A small network was shown many inputs. Here are its activations along a few directions, one row for each input.
Each table varies a few parts of the input and shows all the possible inputs, shuffled.
Descriptions start from the smaller parts, as in this example, which fits no table here: ring(5) and (point or ring(11) or (values(3) and line(4))).
Shared parts are said once, and a part with two or three values counts as separate values.

Other details of the inputs vary at random and push rows far along two fixed directions, the same in every table; ignore that.

Rows:
R1: [ -3  -7  -6  -1  11  -1  49  19   8 -35  -8  29 -33  29  17 -33  15]
R2: [-14   8   9  18   1  10 -16 -38  14  27   9  -7 -14 -13 -13  20  -1]
R3: [  6 -16  -9 -18 -18 -24 -22  48 -22 -30  -4  -9  32  -3  10 -17 -14]
R4: [ -5   1   7   7  -1   8 -34 -32  -2  30  16   4   6 -24  -7  17   4]
R5: [  5   7   3   7   2   1 -23 -14   9  18  -3 -21  17 -10 -17  16  -9]
R6: [ -2  -7   6   4   0   6 -13 -12  -4  11  17  16   0 -15   4   9   8]
R7: [  5  19  16  16  17  22 -12 -46  30  41  -4 -20   2  -8 -31  32  -5]
R8: [  9 -24   5 -13 -25 -15 -25  48 -32 -22  11  13  29  -8  22 -12   0]
R9: [  4   1  12   8 -14   2 -28   0   5  16   1 -18  15  -8 -11  17 -12]
R10: [-10   5  10  15  -5  11  -1 -22  13  14   5   4 -24   2  -7   4   3]
R11: [ -5 -20   2  -5 -25 -11 -29  24 -31 -11  17  17  14 -15  22 -10   4]
R12: [  9  -3  10  -1   0   5 -30  -9  -3  19  11   1  21 -18  -6  15   0]
R13: [ 11  -1  15   6  -5  12 -27 -13   1  27  14   3  12 -16  -9  20   1]
R14: [  3  -9   2  -2  11   5  73  37  21 -51 -20  21 -35  46  11 -33  10]
R15: [ -3 -15   4  -1 -22  -4 -28  12 -19   0  18  16   8 -14  13  -3   3]
R16: [-15 -11  -1  -1 -18 -13 -15  14 -12 -17   4   1   0  -2  11 -16  -3]
R17: [ -5  18   1  12  10   5  -2 -25  27  12 -12 -20 -10   2 -19   8  -8]
R18: [ -3 -15  -9 -11 -15 -18 -30  21 -26 -15  12  14  20 -18  20 -13   1]
R19: [  3   5   1   2  -1  -3 -25  -7   3   9  -2 -21  23 -12 -13  14 -14]
R20: [  8  25   8  14  22  18 -12 -46  31  40  -7 -21   4 -11 -30  31  -6]
R21: [ 15   4   3  -4  16  11 -11 -19   4  20   7   8  10 -14 -12  12   5]
R22: [ -6  -7  -8  -2 -12 -17   2  28  -1 -31 -11 -10   1  14   5 -22  -8]
R23: [-14   8 -26 -18 -16 -25  31  30 -25 -17 -21 -39   0  20  14  -2 -16]
R24: [-15  -2  -5   6 -13 -11 -28  -8  -7   2   7  -8   1 -12   1  -4  -5]
R25: [ -3 -18  -8  -8 -16 -19 -31  23 -26 -12  15  14  18 -15  22 -11   2]
R26: [-12  18 -18  -9  -2  -3  -5 -32 -27  43   7 -26   6 -19   1  34  -3]
R27: [-22   6 -26 -17 -19 -23  14  14 -37  -4  -6 -28  -2   4  19   1 -10]
R28: [  5  24   4  15  42  30  70 -37  51  -1 -23   8 -48  35 -24  -4  11]
R29: [ 18 -14  -2 -14  10   0  28  31  -7 -29   0  31   4  14  14 -23  14]
R30: [  6  -5  -9 -11  16  -1  71  38  16 -55 -25  21 -32  45   9 -44   9]
R31: [-13  10  -2   9   0   1 -30 -36   5  25   6 -12  -5 -19 -15  10  -5]
R32: [ 7 -3  9  3  3  5  7  8 11 -3 -4 -4  5  5 -5  8 -3]
R33: [ -7   4   8  13 -15   1 -12  -2  14   4  -5 -19  -8   6 -11   4 -11]
R34: [ 11 -19  -6 -20 -15 -21 -25  45 -28 -26   7  10  35 -12  21 -15  -3]
R35: [ 13   5   4   0  15  11  -9 -21   5  17   8   7  12 -13 -11  14   3]
R36: [ 7  0 12  5 -1  8  5  8  7  0 -6 -3  3  7 -4  3 -1]
R37: [ -2 -17 -10 -15 -14 -17 -30  20 -29 -14  14  15  19 -19  16 -14   1]
R38: [-14  11  12  20  -4  12 -18 -38  10  30   7  -6 -16 -11 -12  15   1]
R39: [-15   2  -5   3 -11 -12 -28  -7  -5   1   4  -8   3 -14   2  -3  -6]
R40: [ -9  -3  -5   3 -16 -20 -24  18  -1 -11  -6 -23   9   1   2  -5 -16]
R41: [  2  -8 -24 -33 -21 -28   3  44 -55 -10   1 -20  33  -4  27   3 -10]
R42: [  5   6   1   7  24  20  21 -33  14  14   6  27 -21   1  -6   0  20]
R43: [  8  21  10  18  21  17 -12 -45  31  43  -4 -21   1  -8 -28  33  -5]
R44: [ -3  -8   3   1 -10  -5  29  36   4 -36 -14   4 -16  28  11 -26   0]
R45: [ 26 -12   0 -13  28  10  68  35   8 -38  -7  49 -18  34  19 -31  24]
R46: [  9 -27   2 -15 -20 -17 -23  48 -29 -24  14  12  32 -11  22  -8  -2]
R47: [ -8   5   5   9  -4   0  -7  -7  16   2  -9 -19  -5   5 -12   2  -9]
R48: [ 17  18   5   8  64  49 103 -47  46   0  -9  59 -63  36 -11 -12  40]
R49: [ -1   5  -3   3  28  16  70  -8  23 -27 -11  33 -46  33   2 -27  19]
R50: [ -1  36  -9   0  16  11  18 -46   4  54 -14 -50   1  -2 -24  48 -12]
Each input here is: ring(5) and (point or line(9)).
Changing only the ring(5) part turns R23 into R27. The same change can be made to R14. Which row results? -> R2
Changing only the ring(5) part turns R41 into R50. The same change can be made to R13. Which row results? -> R9
Start at R36 and move only the ring(5) part, one step at a time. The first step leads to R44. Which rows follow, in order? -> R38, R11, R8
Change only the line(9) part in R18. List by row number the other rows that result. -> R4, R6, R11, R15, R25, R37, R42, R48

Rows:
R51: [ 12   8  10  18  46  29  57 -26  54 -14 -12  39 -44  30 -14 -20  23]
R52: [ 13  -4  21  10 -11   7 -59 -12   0  37  17  -7  31 -29 -11  30  -6]
R53: [  6  30   5  12  32  23  62 -27  42  17 -30 -30 -26  32 -27  23  -5]
R54: [  7 -29   6 -15 -36 -24 -63  52 -36 -23  14   0  55 -25  17 -10 -12]
R55: [-41 -21 -21 -13 -76 -64 -73  64 -57 -33   2 -63  41 -19  29  -8 -43]
R56: [-11 -18 -22 -23 -20 -29  60  81 -20 -85 -24  15 -26  49  37 -67   1]
R57: [  1 -17   9   1  -3   8  33  24   0 -27   7  47 -30  19  22 -28  22]
R58: [ 15  10  20  21  46  42  55 -41  60   2  -7  39 -47  25 -26  -8  24]
R59: [ 11  34  -9  -2  36  22  61 -34  24  24 -24 -15 -26  24 -22  15   4]
R60: [-17  11   9  22  -6   8 -74 -67  10  56  25 -16   5 -46 -27  36  -8]
R61: [ 20  17  -3  -5  36  19  92  13  35 -27 -37   7 -36  53 -11 -23  10]
R62: [  2  -1  22  20   2  18 -28 -26  22  16   9   9   0 -12 -18   8   3]
R63: [ -9  44  -3  14  12  13 -14 -73  15  80  -9 -73   7 -20 -40  73 -23]
R64: [-16 -22 -14 -15 -42 -36 -85  19 -56   3  28 -15  49 -46  19   5 -16]
R65: [19 -3  7 -6  7 12  7  2 -9 17 11 19  8 -5  7 14 12]
R66: [ 14  13   7  10  31  17  -4 -37  31  24  -1   6   0  -8 -21  14   6]
R67: [-15 -30   0  -8 -44 -27 -53  42 -40 -30  20  12  24 -22  27 -23  -5]
R68: [-10 -17 -10  -5  -5 -16   3  25  -9 -39   4  29 -10   4  23 -36   8]
R69: [  1 -20 -13 -17 -16 -27  54  89  -5 -90 -31   9 -14  53  27 -67  -4]
R70: [  5   8  30  32   4  27 -40 -50  34  49  14   1  -5 -19 -28  31   2]
R71: [ 20 -19 -19 -30  20 -10  69  59 -16 -62  -9  48  -5  31  36 -46  21]
R72: [  6  -9   2  -5   4  10  31   9 -13  -3  11  36 -17  10  20  -9  22]
R73: [-17  29  10  30   2   9 -14 -49  38  40 -16 -59 -10   1 -37  39 -24]
R74: [ 22  15  11   1  40  38  47 -39  20  26   1  30 -18   7 -13  15  24]
R75: [  3  -7  -6 -12 -17 -17 -69  -3 -32  24  22 -17  49 -43   0  25 -14]
R76: [ 14  -2  10   1   9   9 -23 -12  11  13   7   4  17 -15 -15  11  -1]
R77: [  6  14   8   7  32  35  45 -47  15  25   5  33 -33   6  -8   8  27]
R78: [-18  -2 -14  -2 -21 -25 -81 -21 -34  30  24 -22  37 -49   5  21 -13]
R79: [-11 -12 -30 -30 -27 -37  27  67 -44 -53 -15  -9   4  24  35 -40  -7]
R80: [-28   3 -22 -11 -37 -34 -23  18 -40   3  -5 -56  20  -9  13  15 -27]
What is each input in this table made of? -> ring(5) and (values(2) or line(4))
Changing only the ring(5) part turns R69 into R61. The same change can be made to R58. Which row results? -> R76
List by row number the other rows that have the ring(5) part in common with R79. -> R64, R72, R77, R78, R80
List by row number the other rows that have the ring(5) part in common with R63. -> R59, R65, R71, R74, R75

Rows:
R81: [ -4  17   8  13   2   1 -14 -15  16  20  -8 -20   2  -5  -9  15 -10]
R82: [-14   6 -47 -43 -44 -58 -24  53 -77  -3 -16 -82  58 -11  22  16 -40]
R83: [  6  23  13  20  14  18 -31 -56  40  52   1 -31  -1 -13 -44  38 -10]
R84: [ 14  21  13  18  46  36  68 -39  61  10 -20  10 -41  31 -25   7  12]
R85: [ -1   0  -1  -2 -20 -19 -23  34 -11 -15 -10 -14  17   0   9 -15 -11]
R86: [  0  22  -1  18  34  25  75 -31  37  -2 -22  12 -52  41  -6  -9  20]
R87: [-14   1   2  10  -7  -3 -94 -52  -6  52  31 -11  33 -66 -13  42  -7]
R88: [-23  19   2  16 -17   6 -25 -41  10  39  -3 -34 -15  -6 -22  20 -13]
R89: [ 19  17  10  12  40  32  70 -20  53  -5 -23  17 -39  37 -21 -10  15]
R90: [ 17   4  29  23  16  36 -34 -58  12  73  33  22   4 -34 -17  51  18]
R91: [-35  15   3  20 -37 -10 -78 -46  -5  57  11 -60  12 -36 -22  44 -31]
R92: [ 13  -8   3 -10  15   4  67  42  14 -53 -27  26 -25  45  10 -42  12]
R93: [ 27   3  24   1  42  50  66 -28  26   9   9  64 -34  17  -1   3  36]
R94: [-27 -19 -17  -4 -53 -51 -64  46 -46 -25   7 -38  40 -18  31  -5 -26]
R95: [ 21  -2   2   1  34  18  75  19  35 -42 -22  29 -27  43  -5 -26  10]
R96: [  9 -40 -10 -29 -19 -24 -14  61 -52 -56  19  45  37  -9  37 -46  13]
R97: [ -2 -30  -5 -21 -29 -36  -4  83 -29 -67  -9  -2  24  13  31 -35 -13]
R98: [ 18 -18  -6 -13   3  -7  39  60   2 -64 -19  23   1  34  10 -47   1]
R99: [-30  -1  -5   4 -52 -27 -72   4 -30   8  10 -48  22 -30  -5  12 -30]
R100: [  3  54 -26 -10  48  22 101 -50  17  48 -34 -48 -32  31 -22  47  -3]
R101: [  5 -22 -17 -20  13 -13  45  41 -13 -54   6  60 -27  22  37 -52  23]
R102: [-12  -6  -3  -1 -14 -13  -8  19 -10 -15  -8 -18   5   6   5 -13  -8]
R103: [  4  12  13  14  27  27 -31 -77  10  56  27  13  12 -39 -25  37  13]
R104: [  0 -38 -16 -27 -21 -28 -20  65 -40 -58  13  42  24 -12  40 -45  10]
R105: [ 30 -10  16 -13  27  36  67  11   8 -21   4  73 -26  25  14 -25  38]
R106: [-14 -12  -4  -3 -10 -16  12  31  -9 -29  -9 -11   0  14  15 -16  -6]
R107: [  2  20  14  21  16  16 -28 -55  41  51   4 -33  -1 -14 -40  44 -12]
R108: [ 13 -34  12  -6 -37 -13 -74  35 -46  12  36  22  46 -38  23   5   5]
R109: [ -2  11  -5   8  12   4 -45 -53   3  42  21  11  -6 -30 -12  10   6]
R110: [-24  -4  -3   2 -28 -15  -1  17 -13 -20  -1 -20 -10   2   6  -5 -14]
What is each input in this table made of? -> values(2) and (point or line(5) or line(9))
Changing only the values(2) part turns R99 into R110. The same change can be made to R86. Which row results? -> R94
Change only the values(2) part in R97. List by row number the other rows that result. -> R92
